A small network was shown many inputs. Here are its activations along a few directions, one row for each input.
In each table, some parts of the input vary, and every possible input appears once, in random order.
A made-up example of a description, with smaller parts first: one of 5 places around a ring, together with either a single point or (one of 2 separate values, together with one of 4 places along a line) or one of 11 places along a line.
Shared parts are said once, and a part with two or three values counts as separate values.
In the rows, zero is written as 128.

Table:
x1: [ 88 150 179 147 119 181  85 159  41 122 136 126 168]
x2: [106 164 192 131 148 182 120 146  52 140 146 153 177]
x3: [140 105  81  82 110  77 185  95 166 168  75 170 141]
x4: [143 105 104  70  89  92 158  99 179 133  85 138 195]
x5: [145 205  91 154 124 106  83 121 184  97 118  71 152]
x6: [128  90  91  87  62  92 123 111 168 114  72 112 186]
x7: [161 220 104 137 151 106 121 109 194 116 132  95 163]
x8: [178 204  68 121 188  79 139 106 160 167 135 116  73]
x9: [141 186  68 167 111 130  61 126 177 108 103  39 123]
x10: [103  57 186 161 109 142 117 149 134  58 174 121 125]
x11: [121 153 159 109 180 161 139 147  22 191 147 177  81]
x12: [120  72 173 153 155 133 177 136 134 110 176 185  78]
x13: [121  70 199 145 138 142 151 136 145  76 183 149 135]
x14: [158  91  74  54 125  65 176  98 147 188  84 159 103]
x15: [159 219  77 149 171  91 148 102 179 148 128 127 110]
x16: [124  72  66  98  47 116 102 117 160 124  59  80 157]
x17: [ 99  39 163 172  94 167  96 155 127  68 160  88  96]
x18: [138  59 166 124 170 122 170 138 115 129 184 173  40]
x19: [103 167 167 138 165 172 146 145  41 172 139 188 120]
x20: [ 85 132 154 159 103 205  65 165  33 132 124  93 139]
The inputs of x18 and x10 match in every part but one. If x14 is changed in the same way as x18 into x10, which row does it become?
> x6
Describe the family of inputs behind these rows.
> one of 4 separate values, together with one of 5 places along a line
Start at x8 and move only the place on the line of 5, one step at a time. The first step leads to x15. Which rows follow, in order?
> x7, x5, x9
Change only the choice among 4 separate values in x16. List by row number the other rows that result.
> x9, x17, x20

Table:
x21: [147 162  91 127 154 134 125 122 118 173 114 123  72]
x22: [108 122  89 123  84 125 106 130 111 141  86 118 147]
x23: [145 195 122 134 174 127 161 114 147 151 137 156 150]
x24: [130 139 119  87  95 123 109 127 123 134 100 118 174]
x25: [106  44 218 145 142 169 152 168  58 124 182 190  99]
x26: [143  70 102 107 123 117 151 118 150 147 109 137  78]
x27: [130 123 106 101  98 126 111 119 108 142  98  99 164]
x28: [144  95 129  84 131  94 157 117 159 126 137 152 119]
x29: [133 104 136 108 131  89 169 112 159 115 124 165 128]
x30: [123 152 126 115  98 140 143 119 141 131  98 132 207]
x31: [124 114  91 109  91 148 102 127 117 152  75 102 133]
x32: [138 124 115 146 120 119 101 128 154 100 139  66 128]
x33: [115 124  99 167 104 119  98 139 156  97 127  85 110]
x34: [131 147 137 159 120 110 102 122 174  82 131 104 150]
x35: [144 192 121 130 171 105 140 120 130 143 126 156 128]
x36: [134 150 137 164 121 132 122 115 191  92 144 106 171]
x37: [133 108 138 113 134 111 188 103 176 124 136 166 149]
x38: [139 139 128 132 120 117  96 135 171  91 141  86 139]
x39: [121 147 125 111  96 118 122 124 125 123  87 132 185]
x40: [ 95 149 213 157 175 188 135 163  24 150 185 164  84]
x41: [130 170  90 140 149 111 131 123 112 162 124 139  86]
x42: [ 68  88 208 142 128 200  99 161  25 127 146 147 153]
x43: [131 116 100 153 111 142  93 137 161 109 117  69  95]
x44: [145  80 116  99 132  96 160 111 142 136 133 133 109]
x45: [154 169 103 120 167 112 133 118 112 163 135 121 107]
x46: [ 94  97 205 183 133 208  95 168  67  60 197 126 111]
x47: [155 183 116 106 167 110 129 125 128 154 138 141 118]
x48: [125  79 102 120 117  94 156 120 144 136 120 152  92]
Describe the family of inputs behind these rows.
> one of 4 separate values, together with either a single point or one of 6 places along a line
The inputs of x34 and x39 match in every part but the choice among 4 separate values. If x36 is changed in the same way as x34 into x39, which row does it become?
> x30

Table:
x49: [104  79 160 119 120 148 132 148  75 138 132 164 101]
x50: [136 166 125 121 148 148 109 136  91 152 132 115 115]
x51: [120 181 141 127 140 141 118 136  95 144 118 147 151]
x52: [133 178 150 138 160 137 118 131 110 132 151 124 140]
x53: [126 174 124 160 156 130 109 137 107 128 150 119  95]
x54: [151 145  90 121 129  69 151 102 197 115 120 130 136]
x55: [ 98  73 151 120 117 160 144 139  64 155 126 160 114]
x56: [118  86 188 128 143 141 145 141 101 114 168 154 125]
x57: [120  75 163 111 131 152 135 145  82 135 152 146 100]
x58: [117 164 111 131 133 152 119 133  75 172 105 128 129]
x59: [112  82 162 150 139 134 137 147  99 110 167 149  81]
x60: [ 93 141 132 181  59 182  22 157 129  58 114  27 199]
x61: [111  93 182 150 141 133 149 143 109  99 174 164 114]
x62: [131 180 147 168 164 152 126 131 138 119 159 127 120]
x63: [ 80  51 171 172  44 189  49 160 116  37 126  57 184]
x64: [125 185 144 159 158 129 122 133 118 117 157 134 129]
x65: [117 106  80 139  26 118  60 122 212  58  74  19 200]
x66: [152 134  70 123 128  70 139 107 187 125 113 115 103]
x67: [119  86 183 109 136 153 147 140  91 123 156 161 134]
x68: [143 125  59  93 103  92 147 101 154 171  71 125 136]
x69: [118  89 185 159 147 156 153 141 130 100 176 158 105]
x70: [ 96  84 170 119 122 160 156 135  73 142 130 175 149]
x71: [102  90 179 117 125 149 144 143  84 125 135 178 136]
x72: [146 142  88  90 110  81 147 104 174 143  83 144 157]
x73: [161 138  91  82 122  87 150 101 181 140 103 126 156]
x74: [147 131  69  91 107  82 134 108 163 153  77 129 124]
x75: [159 138  97 100 131  76 147 100 189 130 115 120 147]
x76: [121 170 121 129 137 142 106 140  84 154 111 132 117]
x77: [158 141  93 130 135  91 156 101 218 116 122 124 127]
x78: [135 177 145 119 150 147 121 132 101 142 139 130 149]
x79: [119  75 168 129 141 142 133 145  91 125 162 139  91]
x80: [159 130  73 132 133  92 144 106 208 127 115 109  94]
x81: [142 136  79  92 105  92 160  97 165 160  77 140 170]
x82: [134 166 130 139 158 137 105 135  99 142 144 109 106]
x83: [116 175 132 130 135 151 131 129  86 162 112 143 163]
x84: [160 127  77 102 129  77 135 105 179 140 108 105 114]
x85: [132 169 127 169 162 153 114 135 128 129 152 112  86]
x86: [162 127  72  83 119  88 137 105 170 150  97 112 122]
x87: [119  78 165 160 145 157 141 145 120 111 169 143  72]
Describe the family of inputs behind these rows.
> one of 3 separate values, together with either a single point or (one of 2 separate values, together with one of 6 places along a line)
The inputs of x64 and x61 match in every part but the choice among 3 separate values. If x85 is changed in the same way as x64 into x61, which row does it become?
> x87
List by row number the other rows that have the choice among 3 separate values in common with x86.
> x54, x65, x66, x68, x72, x73, x74, x75, x77, x80, x81, x84

Table:
x88: [126  86 141 121 131 130 160 121 128 138 134 148 125]
x89: [128 146 145 128 119 147 106 131 132 110 129 106 170]
x90: [115 131 117 134 119 147 121 135 108 146 106 136 115]
x91: [125  84 144 117 100 141 116 133 139 100 131 108 148]
x92: [138 158 145 107 153 115 141 127 115 139 140 154 136]
x93: [122 134 130 159 136 141 128 134 140 119 136 133  99]
x94: [128 129 118 120 137 143 140 125 100 163 123 132 117]
x95: [174 163  26  92 106  50 141  82 236 143  66  95 149]
x96: [129 150 138 129 147 139 152 120 120 146 136 146 147]
x97: [113 131 115 135 112 126 103 136  99 132 113 113 129]
x98: [114 152 135 143 122 122 116 131 118 114 127 128 158]
x99: [136 132 130 146 156 137 146 124 132 136 152 130 102]
x100: [127 125 125 120 110 151  93 136 113 128 116  91 141]
x101: [146 139 136 125 163 113 133 130 127 129 155 139  91]
x102: [134 128 138 145 127 145 101 136 145 101 146  88 125]
x103: [135  94 147  99 137 106 149 127 123 131 138 156 114]
x104: [138 137 124  99 144 119 128 132  96 156 126 140 106]
x105: [120 135 128 160 130 120 111 135 131 105 144 111 113]
x106: [111  91 134 133 103 116 126 132 125 104 129 130 136]
x107: [114  90 136 133 109 136 143 132 135 119 121 153 123]
x108: [116 152 137 143 128 143 134 130 127 128 119 151 145]
Describe the family of inputs behind these rows.
> either a single point or (one of 4 separate values, together with one of 5 places along a line)
Change only the choice among 4 separate values in x103. List by row number the other rows that result.
> x92, x101, x104
Change only the place on the line of 5 in x99. List by row number the other rows that result.
> x93, x101, x102, x105
Start at x91 and move only the place on the line of 5, one step at a time. The first step leads to x106. Which rows follow, in order?
> x107, x88, x103
